X =
[  9.9  14.1  30.2  -0.8  -1.4  26.2  35.3  25.1  -1.9  21.9  -9.9   8.8
  -0.4 -26.6  22.5 -71.7]
X[-16] => 9.9
X[-6] => -9.9
X[11] => 8.8
X[2] => 30.2
X[5] => 26.2
X[-3] => -26.6
X[-13] => -0.8

arr =
[[ 39.3 -14.1  18.5  -9.8   0.2]
 [-23.6  38.7 -44.6 -11.7  15.5]
 [-46.9 -59.4  21.9 -14.8  33.1]
 [-22.0 -65.1  -8.2 -14.6  24.1]]
arr[0][-5] = 39.3
arr[-2] = [-46.9, -59.4, 21.9, -14.8, 33.1]
arr[3][-5] = -22.0
arr[1][-3] = -44.6
arr[-4] = [39.3, -14.1, 18.5, -9.8, 0.2]
arr[-4][-2] = -9.8
arr[-1] = [-22.0, -65.1, -8.2, -14.6, 24.1]
arr[2][3] = -14.8
arr[-2][2] = 21.9
arr[-1][1] = -65.1
arr[2][0] = -46.9
arr[-3][0] = -23.6
arr[-1][-3] = -8.2
arr[-1][4] = 24.1
arr[-3][-2] = -11.7
arr[0][-3] = 18.5

B = ((119, 12, 164, 59, 11, 67, 69, 80, 71, 148, 26, 41, 47, 130, 55), (75, 176, 32, 117, 168, 126, 131, 113, 121, 64, 182, 139, 144, 64, 132), (138, 20, 132, 135, 95, 79, 35, 45, 24, 97, 21, 27, 71, 164, 69), (133, 75, 81, 199, 171, 117, 52, 36, 6, 47, 76, 64, 142, 146, 125), (78, 167, 29, 143, 171, 125, 120, 101, 104, 48, 176, 154, 145, 67, 133), (137, 54, 104, 170, 157, 109, 42, 42, 9, 63, 64, 41, 124, 160, 108), (131, 81, 84, 176, 172, 102, 52, 40, 8, 55, 73, 69, 141, 139, 122), (49, 170, 70, 61, 86, 123, 156, 154, 174, 95, 172, 161, 113, 38, 116), (91, 48, 162, 16, 6, 68, 97, 110, 115, 158, 52, 75, 45, 99, 55), (58, 118, 105, 6, 16, 90, 148, 163, 185, 132, 127, 133, 56, 40, 91), (41, 115, 117, 4, 12, 71, 150, 152, 181, 135, 110, 138, 52, 50, 64), (148, 13, 144, 122, 59, 79, 38, 51, 36, 107, 6, 23, 55, 158, 63))
Indices start at 0.
(0, 0) -> 119
(3, 5) -> 117
(1, 10) -> 182
(11, 2) -> 144
(7, 11) -> 161
(6, 5) -> 102
(11, 5) -> 79
(9, 3) -> 6
(6, 4) -> 172
(5, 0) -> 137
(7, 10) -> 172
(10, 4) -> 12
(7, 4) -> 86
(2, 10) -> 21
(1, 4) -> 168
(0, 7) -> 80
(10, 0) -> 41
(8, 4) -> 6
(10, 10) -> 110
(3, 10) -> 76
(8, 9) -> 158
(5, 8) -> 9
(11, 7) -> 51
(10, 14) -> 64
(9, 10) -> 127
(4, 0) -> 78
(4, 13) -> 67
(2, 2) -> 132
(8, 10) -> 52
(8, 14) -> 55
(0, 8) -> 71
(2, 13) -> 164
(7, 9) -> 95
(4, 10) -> 176

grid =
array([[-46.5,  25.9,  20.1,  52.2,  17.4],
       [-35.6,  24.8,  23.2,  42.1,   6.8],
       [ 74.1,  27.3,  -0.7, -34.0,  34.2],
       [ 10.5,  10.6,  19.2, -37.9,  19.8]])
grid[0][0]	-46.5
grid[0][3]	52.2
grid[2][3]	-34.0
grid[1][2]	23.2
grid[0]	[-46.5, 25.9, 20.1, 52.2, 17.4]
grid[:, 0]	[-46.5, -35.6, 74.1, 10.5]
grid[1]	[-35.6, 24.8, 23.2, 42.1, 6.8]
grid[2][0]	74.1
grid[2][2]	-0.7
grid[0][1]	25.9
grid[3][0]	10.5
grid[2][4]	34.2
grid[:, 1]	[25.9, 24.8, 27.3, 10.6]
grid[2][1]	27.3
grid[3][4]	19.8
grid[:, 2]	[20.1, 23.2, -0.7, 19.2]
grid[3]	[10.5, 10.6, 19.2, -37.9, 19.8]
